These are the activations of a small neural network, seen along a few directions. Each row is one input.
In each table, some parts of the input vary, and every possible input appears once, in random order.
A made-up example of a description, with smaller parts first: line(6) and (point or line(9) or (values(2) and ring(8))).
Shared parts are said once, and a part with two or three values counts as separate values.
In the rows, 128 means zero.

Other details of the inputs vary at random and push rows far along three fixed directions, the same in every table; ignore that.

Rows:
R1: [157 141 152 141 123 145 141  88 125 145 146 110 111 110]
R2: [121 159 182  84 164  35 118 177 175  86 135 114 143 125]
R3: [145 160 152 136 102 141 142 115 133 106 141 129  92 114]
R4: [ 97 107  97 146 162 152 158 153 117 138 120 119 113 160]
R5: [154  63  61 109  41 140  50  96 108 172 118 192 208 109]
R6: [110  98 121 124 149  86 112 165 136 139 112 156 196 155]
R7: [127  86  72  96  93 110  72 142 137 137 115 176 189 138]
R8: [112 117 104 149 129 175 151 154 107 127 112 160 116 155]
R9: [116 149 196 113 127  71 106 129 125 115 110 127 169  98]
R10: [ 89 104 144  95 171  54 131 252 142  89 127 148 153 171]
R11: [153 155 148 122 129 151 136 101 132 128 137 119  98 107]
R12: [128 155 169 129 160 136 146 110 118 125 126  98 100 109]
R13: [135 106  90 149 137 188 121 166 112 138 127 111 129 165]
R14: [147 156 152 112 146 131 146 131 143 110 150 108  81 118]
R15: [115 106  59 128 113 180 124 127 118 135 116 145 111 139]
R16: [ 97 154 208 116 168  25 139 178 158  96 129  97 151 128]
R17: [105  97 127 122 167  64 124 193 142 127 123 145 183 168]
R18: [152 164 135 139 109 152 131  79 142 124 128 132 110 112]
R19: [147 143 178  84 130  49 103 163 161 101 148 131 151 116]
R20: [114 116  81 150 122 156 150 159 129 109 127 157 108 173]
R21: [120 149 167 130 153 131 152 118 118 128 132  89  97 107]
R22: [142 155 124 128 101 159 122  73 134 131 124 121 104  99]
R23: [ 93 112  88 142 141 175 134 117  97 143  96 126 118 132]
R24: [144 150 159 136 138 145 144  92 120 139 135 105 109 107]
R25: [122 160 180 106 119  63 105 134 157 101 116 133 164 105]
R26: [132 154 127 123 108 151 124  84 132 127 124 109  97  94]
R27: [145 163 162 129 135 141 146 116 134 116 137 120  95 114]
R28: [144 135 162 108 122  69  93 104 152 139 129 125 184 103]
R29: [174 136 137 148  98 152 130  71 123 151 154 122 116 108]
R30: [134  96  97 163 136 164 153 144 108 148 136 151 127 166]
R31: [153 160 128 122 122 140 134  96 151 115 141 116  92 115]
R32: [122 162 180 137 167 127 157 125 119 114 126 100  96 118]
R33: [105  97  79 147 138 156 146 142 110 145 126 124 115 153]
R34: [137 143 155 121 138 115 151 139 135 108 159  89  73 120]
R35: [132  82  60  98  68 124  59 118 129 148 113 180 193 122]
R36: [136 143 190 108 135  70 107 124 136 130 124 124 175 102]
R37: [123 113  74 140 143 156 151 162 135 116 133 152 104 179]
R38: [143 127 155 104  81 103  75  74 119 155 116 129 184  68]
R39: [154 143 150 125 139 122 150 129 140 115 163 100  81 127]
R40: [128  93  86  93 128  93  87 168 148 128 123 170 185 154]
R41: [160  90  64 157  84 189 124 107 108 152 137 179 133 156]
R42: [132 148 137 126 134 113 147 124 146 105 152  90  79 125]
R43: [155 159 150 125 123 138 141 116 140 111 147 124  90 117]
R44: [136 159 146 164  97 150 140  65 122 131 120 124 124 108]
R45: [117 156 147 134 137 140 135  88 120 125 113  98 103 103]
R46: [108 102  91 119 158 151 153 191 120 116 137 129  87 167]
R47: [112 108  93 128 144 179 142 152 108 137 115 142 108 146]
R48: [151 145 158 164  94 136 148  96 120 130 148 123 111 117]
R49: [ 80 114 143 112 192  75 122 191 129 116  95 138 178 154]
R50: [100  96 102 139 153 160 154 159 101 147 124 118 109 146]
R51: [147 137 149 140 117 135 143 101 122 138 150 100  97 110]
R52: [164 143 139 154  70 144 132  87 125 121 151 137 108 115]
R53: [120 157 174  98 124  50 108 154 165  90 127 130 154 115]
R54: [120 163 146 113 152 118 152 137 151  96 140  89  70 121]
R55: [ 76 116 129 131 201 146 167 186  99 121 107 105  94 155]
R56: [102 108  97 117 166 156 156 190 118 117 127 128  89 161]
R57: [184 141 104 143  69 157 111  44 141 140 151 134 116 108]
R58: [111 150 161 125 146 138 142 110 109 125 120  87  90  95]
R59: [149 126 135 113  63  99  66  57 134 158 120 136 192  72]
R60: [153 116 149 106  73  87  75  89 127 155 136 131 180  78]
R61: [157 122 154 109  75  97  74  78 129 159 127 140 190  80]
R62: [108 106 115 167 139 161 164 156 103 137 123 144 123 164]
R63: [112 108  95 175 129 152 161 144 116 132 125 145 125 173]
R64: [ 87 105 153 122 164  82 128 194 116 124 105 146 183 148]
R65: [155 146 136 148 124 131 143  86 139 136 150 107 107 123]
R66: [149 161 139 145 127 149 120 118 145 116 141  70 107 128]
R67: [148 151 135 145 118 153 130  60 127 144 126 116 124 105]
R68: [131 102  82 126 149 165 149 170 123 126 141 145  98 168]
R69: [115  96  63 137 120 162 134 137 117 134 130 133 106 151]
R70: [104  95 146 115 173  75 125 201 129 133 120 145 183 158]
R71: [139 128 152  76 100  71  82 136 145 118 141 123 149  89]
R72: [147 100  59 160 100 175 131 111 124 140 132 168 129 165]
R73: [ 90 121 108 142 190 155 158 153 111 128 104 121 112 160]
R74: [104 154 154 129 155 122 151 115 126 121 125  78  94 106]
R75: [122 165 155 157 117 143 142  81 119 118 112 118 113 110]
R76: [127  85  87  97  84 139  66 121 110 161 100 179 197 108]
R77: [127 166 154 121 164 125 152 126 150 108 134  98  86 123]
R78: [125 152 143 138 129 140 139  85 125 133 123  99 110 104]
R79: [105 103  84 118 143 168 142 168 112 127 124 132  95 145]
R80: [125 110  82 165 125 185 139 100 107 154 108 157 144 153]
R81: [140  78  75 127  72 123  68  97 120 171 112 179 215 125]
R82: [ 96  99 120 116 147  61 120 209 144 103 121 153 173 171]
Description of these inputs: values(2) and (point or (line(5) and ring(8))).
- The inputs of R22 and R47 match in every part but the values(2) part. If R65 is changed in the same way as R22 into R47, which row does it become? => R29
- The inputs of R31 and R14 match in every part but the values(2) part. If R81 is changed in the same way as R31 into R14, which row does it become? => R51
- Which other rows does R9 become when the ring(8) part takes its other values? List them by row number. => R3, R8, R10, R48, R52, R62, R64
- Which other rows does R61 become when the line(5) part takes its other values? List them by row number. => R1, R50, R62, R70
- Which other rows does R27 become when the values(2) part takes its other values? List them by row number. => R18
- Which other rows does R38 become when the values(2) part takes its other values? List them by row number. => R74

Rows:
R83: [108  97  63 175 118 191 147 120 104 152 109 152 135 166]
R84: [168 115 121 131  85 152 107  97 119 154 146 131 135 103]
R85: [130 105 128  86 111 103  79 139 126 138 118 156 185 102]
R86: [ 87  96 121 106 199 119 144 213 109 120 111 136 127 167]
R87: [151 128 118 125 104 152 109  74 115 144 124 142 130 105]
R88: [137 137 129 161  89 141 117  71 124 143 114 136 153 116]
R89: [100  67  61 142 144 128 109 164 108 149 103 165 189 179]
R90: [137 157 149 142 130 117 151  95 143 120 152  79  92 113]
R91: [106 123 123 164 175 178 188 165 101 132 130 117  86 162]
R92: [145 132 131 157 104 136 127  68 120 155 120 140 149 116]
R93: [ 93 148 161  99 162  59 125 149 153 108 116 108 144 116]
R94: [ 81 101 118 136 183 116 142 215 116 109 111 121 138 181]
R95: [123 115 144 102 115 100  84 132 121 140  95 169 198 104]
R96: [125 163 154 120 123 135 139 113 140 103 134  88  80 102]
R97: [160 132 132 149  82 156 102  81 109 141 125 136 145 107]
R98: [103 139 155  88 147  62 112 160 153 103 121 100 137 115]
R99: [180 170 145 137 110 128 147 105 168 100 172 108  81 130]
R100: [124 168 156 127 130 136 135 111 130  99 127  95  85 109]
R101: [133 117 173  93 153  67 118 174 140 129 150 102 143 122]
R102: [159 126 134 124  97  87  85 124 162 122 125 185 208 138]
R103: [116  96  68 155 131 201 144 112  95 159  98 172 129 152]
R104: [104  63  69 137 150 127 114 165 104 155 108 170 188 178]
R105: [ 88  97 132 128 194 118 160 208 111 136 119 135 146 174]
R106: [103 147 182 118 150  67 123 166 144 108 122 105 155 124]
R107: [130 154 134 117 120 128 132 108 145 113 146  85  78 105]
R108: [156 124 113 113  88 161 102  95 121 145 140 136 121  94]
R109: [144 158 166 139 123 135 146 117 128 117 148  86  91 106]
R110: [103 122  92 145 175 169 172 139 109 122 124 116  71 159]
R111: [145 149 153 137 137 115 155 101 136 127 153  83  92 115]
R112: [121 106 114  86  99  93  66 150 140 129 115 144 179 111]
R113: [143 151 138 135 124 115 145 105 146 126 157  78  90 113]
R114: [136  94 113  81 109  96  74 132 135 151 128 151 179 110]
R115: [132 168 164 125 130 139 136 110 123 105 131  98  83 102]
R116: [147 146 162 134 139 124 153 106 132 131 157  88  92 115]
R117: [124  84  47 159 107 189 133 130 110 155 128 140 122 165]
R118: [113  62  86 130 150 141 113 179  92 158 110 175 188 176]
R119: [127 162 164 124 147 129 154 102 133 123 134 102  89 105]
R120: [ 62 112 112 116 183 121 146 215 123 108  95 132 132 167]
R121: [112 137 172 115 153  54 116 157 143 107 125  98 153 131]
R122: [136 134  74 137 149 183 171 160 144 100 147 135  54 178]
R123: [ 90  75  80 112 149 145 115 188 101 148  90 184 183 158]
R124: [139 101 127 104  97  94  77 149 129 144 130 141 188 114]
R125: [119 120 132  98 102 103  77 134 124 135  96 163 196 105]
R126: [147 126  89 119  83 145 100  75 136 145 134 129 127 101]
R127: [170  93  36 156  93 197 132 134 135 140 149 169 110 180]
R128: [155 149 164 108 145  55 114 166 173  87 149 129 151 145]
R129: [ 91  85 107  95 189 120 139 223 121 128 128 130 118 162]
R130: [101 130 121 148 175 183 182 150 101 130 113 128  77 156]
R131: [124 166 159 153 140 117 159  94 140 122 142  86  97 117]
R132: [107 124 129 171 175 178 188 160  99 131 122 122  91 161]
R133: [158 129 147 152  97 152 120  74 110 159 120 149 154 110]
R134: [125 166 150 129 131 124 136  99 135 102 128  90  84 110]
R135: [115 115 123  99 120  86  90 119 135 143 105 159 192 110]
R136: [161 127 137 145  99 152 112  90 108 145 132 135 141 108]
R137: [174 154 103 130  70 159 106  68 155 121 134 172 132 117]
R138: [171 156 112 136  76 157 112  69 153 117 126 174 134 119]
R139: [121 167 180 157 133 129 152 110 132 111 128  95 101 118]
R140: [111 117 107 131 169 183 174 158 107 127 133 115  66 152]
R141: [124 104  97 148 163 172 174 156 115 144 151 106  74 164]
R142: [141  99 137 104 110  93  84 144 124 147 126 148 198 113]
R143: [152 126 101 120  88 148 106  65 126 147 129 136 131 100]
R144: [135 139 119 138 102 149 120  61 121 147 113 147 136 105]
R145: [116 107  80  98 174 112 136 230 160  97 143 143 103 187]
R146: [129 125 182 101 156  70 122 165 138 124 143 106 150 117]
R147: [162 115 106 133  89 136 110  79 128 159 147 125 135 113]
R148: [126 127 182 111 171  59 123 159 136 119 137 105 150 126]
R149: [157 125 126 115  97  86  87 132 165 123 132 180 205 138]
R150: [117 113 136 131 118  80  93 115 136 144 108 153 206 125]
R151: [116 124 141 105 106 103  82 132 123 135  93 166 195 106]
R152: [134 159 164 140 121 129 146 114 139 110 146  81  91 112]
R153: [140 138 104 132  94 145 106  63 125 135 120 134 132 106]
R154: [112 141 164  87 146  79 110 170 138 105 125 108 136 106]
R155: [ 93 153 176 105 151  77 117 160 143 101 103 118 148 117]
R156: [153 124 113 136  75 149 105  96 128 142 139 122 134 111]
R157: [114 133 158  80 142  76 105 178 142 108 132 104 131 109]
R158: [159 147 168 155  59 102 172 118 133  91 185 142  68 116]
R159: [105 117  95 162 156 168 174 152 118 124 134  99  79 168]
R160: [136 158 182 154 151 123 164 100 129 130 139  99 100 115]
R161: [166 182 143 124 123 131 138 103 160  85 156 119  71 127]
R162: [116 132 185 112 169  60 133 157 141 127 132 111 157 124]
R163: [115 136 175  89 165  73 113 171 130 107 121 115 139 113]
R164: [137 151 155 115 143 129 148 106 136 121 146  94  80 101]
R165: [101 129 120 166 162 181 182 164 103 125 123 114  86 162]
R166: [104 103  53 162 121 196 140 102 104 150  94 166 131 154]
R167: [114 172 158 139 133 129 147  96 136 108 120  98  91 110]
R168: [102 128 125 174 164 181 179 160 100 126 115 121  91 164]
R169: [144 130 125 149 102 135 127  72 123 155 128 134 145 114]
R170: [155 121  95 115  88 147 103  75 129 150 138 132 123 100]
R171: [143 131  98 124  88 145 105  70 133 139 125 130 131 102]
R172: [128 142 114 133  90 146 110  76 129 136 109 138 138 105]
R173: [130 166 175 120 144 135 154 108 127 122 134 103  86 102]
R174: [130  79  50 159  50 186 157 139  95 122 144 215  87 164]
- The inputs of R157 and R124 match in every part but one. If R167 is changed in the same way as R157 into R124, which row does it become? => R88
- The inputs of R100 and R94 match in every part but one. If R96 is changed in the same way as R100 into R94, which row does it become? => R152
- What do these inputs look like to the network? => values(2) and (point or (line(5) and (point or ring(8))))
- Which other rows does R117 become when the values(2) part takes its other values? List them by row number. => R107
- A walk changes only the ring(8) part. It starts at R144 and steps to R103. List the rest of the walk in order. => R130, R95, R151, R155, R167, R166
- Which other rows does R158 become when the values(2) part takes its other values? List them by row number. => R174

Rows:
R175: [151 157 192 108  99  92 117 109 134 117 148 113 122  80]
R176: [120 120 115 107  90 132  93 124 120 124 104 167 157 110]
R177: [134 163 157 173 121 152 165  76 123 128 141  78  77 110]
R178: [107 126  88 171 121 186 145 105 107 134 101 141 119 145]
R179: [ 77 125 143 113 192  73 136 198 141 102  95 146 166 165]
R180: [ 67 105  91 120 201 134 174 204 121 111 122 100  75 171]
R181: [153 155 170 107 109  96 101  94 146 129 146  83 127  81]
R182: [100 173 181 149 201 116 199 161 140  92 132  94  67 152]
R183: [145 168 184  97 113  88 117 104 148 109 138 121 118  83]
R184: [140 105 136 148 101 119 110 121 112 151 121 160 190 132]
R185: [129 125 135 142 101 129 109 114 117 136 101 173 181 127]
R186: [113 117  68 137 122 188 141 112 113 133 117 138  90 136]
R187: [ 93 113 159 123 199  67 151 209 135 116 120 135 160 171]
R188: [144 124  86 142 130 200 144 111 117 140 123 153 102 146]
R189: [124 116  69 136 144 184 141 115 124 142 125 115  96 146]
R190: [112 104 102 106  96 119  90 124 120 138 111 140 160 109]
R191: [111 116 111 129 128 105 108 114 132 140 106 138 177 131]
R192: [139 112 135 146  97 125 108 113 113 149 114 169 188 128]
R193: [114 134  99 172 117 194 152 106 106 127 100 156 117 149]
R194: [165 159 161 148 125 165 158  97 123 127 162  86  66 111]
R195: [143 183 153 134 131 170 151  96 135 104 135  95  60 107]
R196: [ 88 101  95 123 215 136 170 208 127 125 134  92  87 180]
R197: [101  93 139  89 206  61 126 225 141 124 135 109 156 162]
R198: [131 102 126 138 126 100 112 125 126 152 124 143 187 137]
R199: [137 157 180 129 125  73 121  88 150 129 138  92 143  97]
R200: [129 102 131 146 109 111 108 123 115 152 120 146 188 132]
R201: [144  98 118 114 112 120  90 133 122 152 131 137 174 124]
R202: [120 119 109 100 108 121  96 126 130 126 107 166 157 118]
R203: [137 174 165 139 114 160 163 101 121 106 141 105  53 100]
R204: [131 168 176 132 106  89 115  76 141 121 124  95 141  87]
R205: [119 101  75 141 125 175 146 121 109 147 133 123  92 139]
R206: [ 97 124  95 123 196 162 164 187 128 110 114 130  89 175]
R207: [127  94 122 113 102 110  99 140 113 145 131 141 163 118]
R208: [135 119  96 102 118 129  86 112 138 139 110 146 164 119]
R209: [165 117  49 167  63 175 143 134 149 103 162 176  94 185]
R210: [107 121  81 142 113 190 142 122 104 127 113 134  88 132]
R211: [157 172 186 105 112 105 108 104 146 113 135 115 127  86]
R212: [151 160 154 140 123 157 168  94 126 121 159 102  56 108]
R213: [ 84  92 143  90 197  53 138 232 133 116 136 111 140 159]
R214: [147 104 127 146 110 116 111 110 119 156 125 161 188 133]
R215: [123  95 107 113  91 118  90 125 116 148 121 139 162 109]
R216: [165 113  41 160  82 166 147 136 160 105 166 177  93 194]
R217: [143  95 122 121  84 125  97 125 108 149 131 158 167 113]
R218: [163 162 191 108 115  97 110 107 144 121 149 106 130  88]
R219: [111 123 113 129 126 110 104 114 135 133  99 152 179 130]
R220: [140 170 141 135 131 161 149  89 132 117 143  67  56 103]
R221: [141  96 122 111 109 109 105 136 121 146 135 154 163 123]
R222: [130 155 201  89 193  54 139 180 159 102 150  88 116 122]
R223: [142 171 172  98 116  96  98 101 151 110 129  95 126  83]
R224: [153 103  88 149 133 191 147 121 110 154 143 138 107 152]
- The inputs of R211 and R188 match in every part but one. If R177 is changed in the same way as R211 into R188, which row does it become? => R199
- The inputs of R197 and R201 match in every part but one. If R202 is changed in the same way as R197 into R201, which row does it become? => R176
- What do these inputs look like to the network? => values(2) and (point or (values(3) and ring(8)))
- Which other rows does R211 become when the values(3) part takes its other values? List them by row number. => R185, R203
